Each row below holds a small network's activations on one input, seen along a few directions.
Each table varies a few parts of the input and shows all the possible inputs, shuffled.
A made-up example of a description, with smaller parts first: one of 4 places along a line, together with either a single point or one of 11 places around a ring or (one of 3 separate values, together with one of 5 places around a ring).
Shared parts are said once, and a part with two or three values counts as separate values.

Other details of the inputs shift rows strongly along two fixed directions, in all tables alike. That doesn't count.

Table:
x1: [ -3 -22   8   4  11   3  -3  -6  -5  10  -7   6  -7   1 -10   5]
x2: [ -8  15 -17 -21 -18 -14  -1   6  21 -21  21 -30   3  -2  20   2]
x3: [ -1 -29  26  11  16  15 -16   3  -4  25  -7  12   2  11 -27 -20]
x4: [  0  -4  -7  18   2  14  21 -12 -13   7 -16  20 -12  -7  10  16]
x5: [ -2 -21  11  -4  10 -15 -11  -8  -2 -12  11  -5  -1   4 -22  -8]
x6: [ -8 -29  18  -4  14  -9 -20   6   1   2  12  -5   0  14 -30 -15]
x7: [ -1  29 -32  10 -19  11  26   3   2  -5 -12   9  -6  -5  35  23]
x8: [ -7  -6 -14 -15  -4  -5   4   1  12   2   0 -17 -11  -5  18  23]
x9: [ -4 -17  12  -1   6 -10 -12   0   0 -10  15  -4   1   9 -21 -14]
x10: [  0  -5  -3  16  -3  26  17  -4  -5  21 -16  16 -10  -5  16  13]
x11: [  2  -9  20  13   3  15  -7  -9  -6   8  -2   6   7  -4 -10 -24]
x12: [-17   8 -24 -32 -12 -29  -9  21  28 -26  29 -39   0  11  11  10]
x13: [-11  15 -25 -32 -15 -33 -13  17  27 -28  25 -38   3   9   9   7]
x14: [ 10  10   3   5  11   5   6   6 -15  13 -16  20   2   0  -5   6]
x15: [  1  28 -26  12 -24  13  31  -5   4 -10  -3   7  -6  -9  37  16]
x16: [ -1   5  -3  -7  -6 -13 -10   3   9 -13  11 -11   7   5  -5  -9]
x17: [  0   8  -4   7 -12  14  13 -11  -1  -1  -1  -3  -2 -14  22   2]
x18: [ -5  -3   7 -23  -2 -19 -29   6  16 -10  17 -33  12   3 -10 -19]
x19: [ -5 -15   8 -24   2 -27 -20  -6  11 -20  22 -30   4  -2 -12  -9]
x20: [  7  19 -10  -5   3   4  10  11  -4  13 -16   9  -2  -4  12  20]
x21: [  8 -31  40  29  18  13 -11 -17 -22   9  -2  29   6   6 -42 -36]
x22: [ -2   2  -6  19  -3  25  17   1  -4  17 -16  20  -7   1  13   9]
x23: [  8  25 -18 -11  -4   5  13  12   2  14 -17   0  -3  -9  26  28]
x24: [  7   1   1  43   0  36  32 -16 -25  14 -23  45  -9  -6  10   5]
x25: [ -6 -22  16  -7  13  -7 -29  12   5  11   2  -5   5  16 -30 -16]
x26: [ -2  -3  -8   9   0   3  15 -10  -7  -6  -5   9  -8  -5   8  14]
x27: [ -9 -13   1 -27   3 -18 -30  19  21   4  10 -28   4  13 -12  -5]
x28: [  6 -28  37  29  19  15 -12  -9 -20  12  -4  32   6  13 -44 -36]
x29: [  7   7   1  27 -10  26  24 -19 -14   4 -12  23  -3 -14  17   0]
x30: [ -1 -15   9  -5   5 -16  -9 -11   0 -15  12  -8   0  -1 -15  -8]
x31: [  2  -6   8   6   0   7   4 -19  -7   0  -4  -1  -1 -15   6  -3]
x32: [-11   9 -27 -13 -14  -2  12  11  16  -4   6 -17 -11  -1  30  28]
x33: [ -8 -24  17  -3  13  -7 -21  11   4   4  10  -4   3  17 -30 -19]
x34: [  2  -6  14  -4   2  -8 -20  -2   3  -4   8  -8  11   5 -18 -23]
x35: [ -3  26 -33   8 -18  12  25   6   4   2 -15   8  -8  -4  36  25]
x36: [  6  17  -3 -26   2 -28 -11  10   7 -16  15 -19  10   1  -6   0]
x37: [ 11  -7  25   3  24  -6 -15   5 -18   8  -6  17  10   8 -35 -16]
x38: [ 25  25   9  31   3  30  27 -18 -31  18 -30  43   5 -17  10   0]
x39: [  6  36 -25 -18  -9 -16  13  10   5 -15   4 -10   1  -5  22  23]
x40: [  9  28  -6 -19  -4  -9   1   3   3  -5   1 -17   8 -12  17   7]
Description of these inputs: one of 5 places along a line, together with one of 8 places along a line.
Changing only the place on the line of 5 turns x9 into x39. The same change can be made to x21. Which row results?
Answer: x36
Changing only the place on the line of 5 turns x4 into x6. The same change can be made to x8. Which row results?
Answer: x10
Change only the place on the line of 5 in x17. List by row number the other rows that result.
Answer: x11, x18, x31, x40

Table:
x41: [ -3   5  -8  -3  -4  -4   8   0   0 -10   7  -5  -4  -3   9   9]
x42: [-2 11 -7 -2 -9  1  4  1  5 -7  5 -8  2 -4 13 -1]
x43: [  3 -36  43  -7  28 -14 -34  -3  -8   3  12  -2  10  10 -52 -34]
x44: [ 4 13 -8 -5 -8 -5  1 -2  3 -5  0 -7  3 -6 10  4]
x45: [ 1  7 -8 -7 -3 -6  5 -4  2 -7  0 -6 -2 -7 10  9]
x46: [ 14  -3  16  36  16  32  10  -6 -28  32 -37  50   0   1 -14  -6]
x47: [ -1 -21  24 -21  23 -22 -37  20   4   7  11 -12  10  19 -42 -19]
x48: [-10 -39  25 -16  19 -13 -34  12   8   9  15 -17   2  17 -38 -19]
x49: [-10  -6 -13  -4  -5   2   1   6  10   6  -4  -8  -8   2  12  14]
x50: [ -2   5  -9   0 -10  -1   7  -1   7 -10   8  -5  -2  -1  10   3]
x51: [ -4   5 -10  -2  -5  -5   7  -1   1 -10   5  -5  -4  -3   9   9]
x52: [ -5 -29  25 -11  13 -20 -33   3   7  -9  22 -14   8  15 -41 -30]
x53: [ 4 14 -5 -6 -7 -3  3  0  2 -5  3 -7  3 -6 11  4]
x54: [-2 11 -6 -3 -8  2  5  2  5 -7  6 -8  2 -4 13 -1]
x55: [ -5 -29  24 -11  12 -20 -33   2   7  -9  21 -14   9  16 -41 -30]
x56: [ -9  -5 -11  -5  -4   3   4   8   9   7   0  -8  -9   2  12  14]
x57: [  1  13 -11 -10   0  -4   2  14   4   5  -5  -2   0   4   7  14]
x58: [-3 11 -8 -2 -9  0  3 -1  6 -7  3 -7  2 -3 12 -1]
x59: [ 12  -4  22  43   7  37  14 -19 -28  21 -25  44   3  -6  -9 -20]
x60: [ -3   5 -11   1 -11  -2   5  -4   7 -10   5  -4  -2   0   9   3]
x61: [ 11  -5  20  44   6  36  12 -21 -27  20 -28  44   3  -6  -9 -20]
x62: [ 15  -9  21  39  13  30  14 -24 -30  20 -30  45  -1  -9 -12 -10]
x63: [-2  6 -8 -1 -9 -1  8 -1  7 -9  9 -5 -2 -1 10  3]
x64: [ -3   5  -9  -2  -4  -5   8   0   0 -10   6  -5  -4  -3   9   9]
x65: [  1  13 -12  -9   0  -4   1  14   4   5  -6  -2   0   4   7  13]
x66: [ -9  -6 -12  -4  -5   2   2   6  10   6  -3  -8  -8   2  12  14]
x67: [ 5 14 -5 -7 -7 -3  4  1  2 -5  5 -7  3 -6 11  4]
x68: [ -4   4 -11  -1  -6  -6   5  -2   1 -10   3  -5  -4  -2   8   9]
x69: [ -4   4 -11  -2  -5  -6   6  -2   1 -10   4  -5  -4  -2   9   9]
x70: [ 1  7 -6 -7 -2 -5  7 -3  2 -7  2 -6 -2 -7 10  9]
x71: [ 1  7 -7 -7 -3 -6  6 -4  2 -7  1 -6 -2 -7 10  9]
x72: [  1  13 -10 -11   1  -3   3  16   4   6  -3  -2  -1   3   7  14]
x73: [ -9  -5 -12  -5  -4   3   3   7   9   6  -1  -8  -8   2  12  14]
x74: [ 4 13 -7 -6 -8 -4  2 -1  2 -5  1 -7  3 -6 10  4]
x75: [ 10  10   3  15  -3  14  11 -10 -12   7 -12  17   2  -9   6  -1]
Changing only one part turns x42 into x59. The same change can be made to x70. Which row results?
Answer: x71
What do these inputs look like to the network?
Answer: one of 5 places along a line, together with either one of 2 separate values or one of 5 places around a ring
Which other rows agree with x65 in the place on the line of 5? List them by row number.
Answer: x45, x55, x58, x66, x69, x74
Change only the place on the ring of 5 in x60. List by row number the other rows that result.
Answer: x44, x61, x62, x68

Table:
x76: [-11  18 -16 -40 -20 -38 -22  28  30 -27  40 -50   8  11   5  -7]
x77: [ -7  -7   0  27   1  27  25 -16 -17   7 -14  17  -9 -11  23   3]
x78: [-13  13 -31 -25 -24 -17 -12  21  33 -17  15 -36   4   9  24  13]
x79: [ -2  -5 -15   5  -5  17  28  -1   5   9  -5   6 -18  -4  29  26]
x80: [-20  17 -33 -22 -19 -17 -12  16  28 -21  12 -41   5   8  27   4]
x81: [  1 -19  29 -21  27 -34 -41   1  -4  -8   8 -23  16   4 -41 -30]
x82: [ 12  26   3  29 -15  24  25 -13  -8   0  -5  29   6  -7  13 -16]
x83: [  9  13  -5  34 -19  29  19 -22  -3   0 -11  24   5  -2  14 -13]
x84: [ 11 -19  30 -20  17 -34 -40  -2  -4  -8  18 -21  14   4 -44 -28]
x85: [ -7 -33  21  15  15  20 -15   0  -6  37 -19  18  -6   9 -26  -9]
x86: [-20 -38  25 -14  14 -15 -43   2  11  -2  12 -27   7   9 -35 -36]
x87: [ -3 -11   9  35  15  19  17 -15 -29   2 -17  31  -6  -6  -8  -5]
x88: [-11   0 -19 -10 -16  -1  16   4  13 -10  11 -17 -11  -7  34  26]
x89: [ -4  29 -22 -10 -21  -4  10  21  15  -7   5  -8   2  -1  28  12]
x90: [  8  13 -22   0  -2   1  23  -4  -3   0 -17  17 -12  -4  17  30]
x91: [ 26   9  21  27   5  12  14 -33 -23   2 -16  31   8 -17  -8 -16]
x92: [-10  16 -32 -21 -29 -17 -10  13  28 -21  22 -40   3   8  23   5]
x93: [ -4 -12  -2  20   5  27  24  -3 -11  28 -17  22 -16  -1  17  23]
x94: [ 20   7  18  15  16  29  11   1 -19  27 -22  33   3  -3  -8  -4]
x95: [ 12  23 -24 -23  -5 -15  11   7  12  -3  -7 -12  -5  -9  23  30]
x96: [ 19  13  20  24   5  27   9 -11 -29  15 -12  28   8 -10  -6 -15]
x97: [ 11  -7  11  25  10  13  10 -16 -26   8 -25  40  -1  -5 -11   4]
x98: [  0 -15   7  27  20  19  16  -2 -24  23 -20  37 -13   4 -14  15]
x99: [ -8 -27  23 -19  26 -35 -38  -1  -6 -17  11 -16  11  12 -44 -25]
x100: [ 18 -12  30  12  19   1 -12  -9 -21  14 -18  22   9  -6 -28 -14]
x101: [  2 -27  24 -17  16 -35 -37  -5  -6 -16  21 -14   8  12 -48 -24]
x102: [  0   5 -21   7  -1   8  29   2  -1  -2  -7  14 -18  -3  17  31]
x103: [ -4   7 -17  14 -24  19  16 -13   3   3  -6   0 -11 -14  27   9]
x104: [  8 -10  35  -8  20  -2 -27  10 -10   8   5   3  17   4 -34 -25]
x105: [  8  -8   6  20  18  13   9  -8 -26  25 -31  40  -7   3 -14  15]
x106: [ -4  15 -33 -10 -19   4   6  16  26   1  -3 -13  -5  10  27  19]
x107: [ -6   9 -16 -44 -11 -52 -15  -4  26 -49  38 -46   6   1   0   4]
x108: [  5  24 -25 -23  -2 -16   8  12   8   7 -10 -13  -4  -6  23  37]
x109: [ 19   2  37  15  12  14  -4 -18 -19   2   3  20  17  -5 -26 -35]
x110: [  6  30 -13  -5   1  15  16  15  -6  21 -15   8  -1  -5  23  26]
x111: [ -1 -37  36   7  11  -2 -12 -21  -2  -8  23  -3   4   4 -29 -32]
x112: [-11  16 -34 -10 -16   2   2  21  21  10  -6 -14  -5  13  27  26]
x113: [ -1 -31  25   8  16 -11 -16  -7 -15  -9  17   3  -1   7 -41 -20]
x114: [ -4   2 -19   5 -13  21  18  -1  13  14 -16   5 -15  -7  26  20]
x115: [ -2  -5  -3  24 -12  31  15 -11  -4  17 -22  22  -8 -12  16   7]
x116: [ -8   3 -20  -6 -20  -2  18  -4   8 -14  18 -22 -12  -9  34  19]
x117: [  1 -27  29   9  15 -11 -11 -18  -9 -19  21   5   4   5 -41 -27]
x118: [-11  12 -19 -49  -8 -36 -20  40  40 -15  30 -44   3  18   3   4]
x119: [ -4   7 -18  12  -7   7  26  -1  -7  -9  -5  13 -12  -9  19  27]
x120: [-11  33 -25  -7 -16  -4  10  17  11 -12   2 -14   4  -2  31   3]
x121: [ -3 -30  31   7   3   2 -22 -21   6  -3  13  -3   6   2 -32 -38]
x122: [  3  35 -11   2  -3  15  17   1 -11  -1 -12   3   6 -15  29   6]
x123: [ -8 -19  24 -21  21 -21 -40  32  10  16  14 -12  11  29 -44 -24]
What do these inputs look like to the network?
Answer: one of 6 places along a line, together with one of 8 places around a ring
Changing only the place on the line of 6 turns x115 into x121. The same change can be made to x104. Which row results?
Answer: x109
Changing only the place on the line of 6 turns x80 into x112. The same change can be made to x77. Which row results?
Answer: x93
Change only the place on the line of 6 in x123. List by row number the other rows that result.
Answer: x76, x82, x89, x118, x120
Change only the place on the ring of 8 in x116. List by row number the other rows that result.
Answer: x76, x84, x92, x96, x101, x103, x113
Change only the place on the ring of 8 in x106. List by row number the other rows that result.
Answer: x79, x90, x94, x95, x102, x114, x118
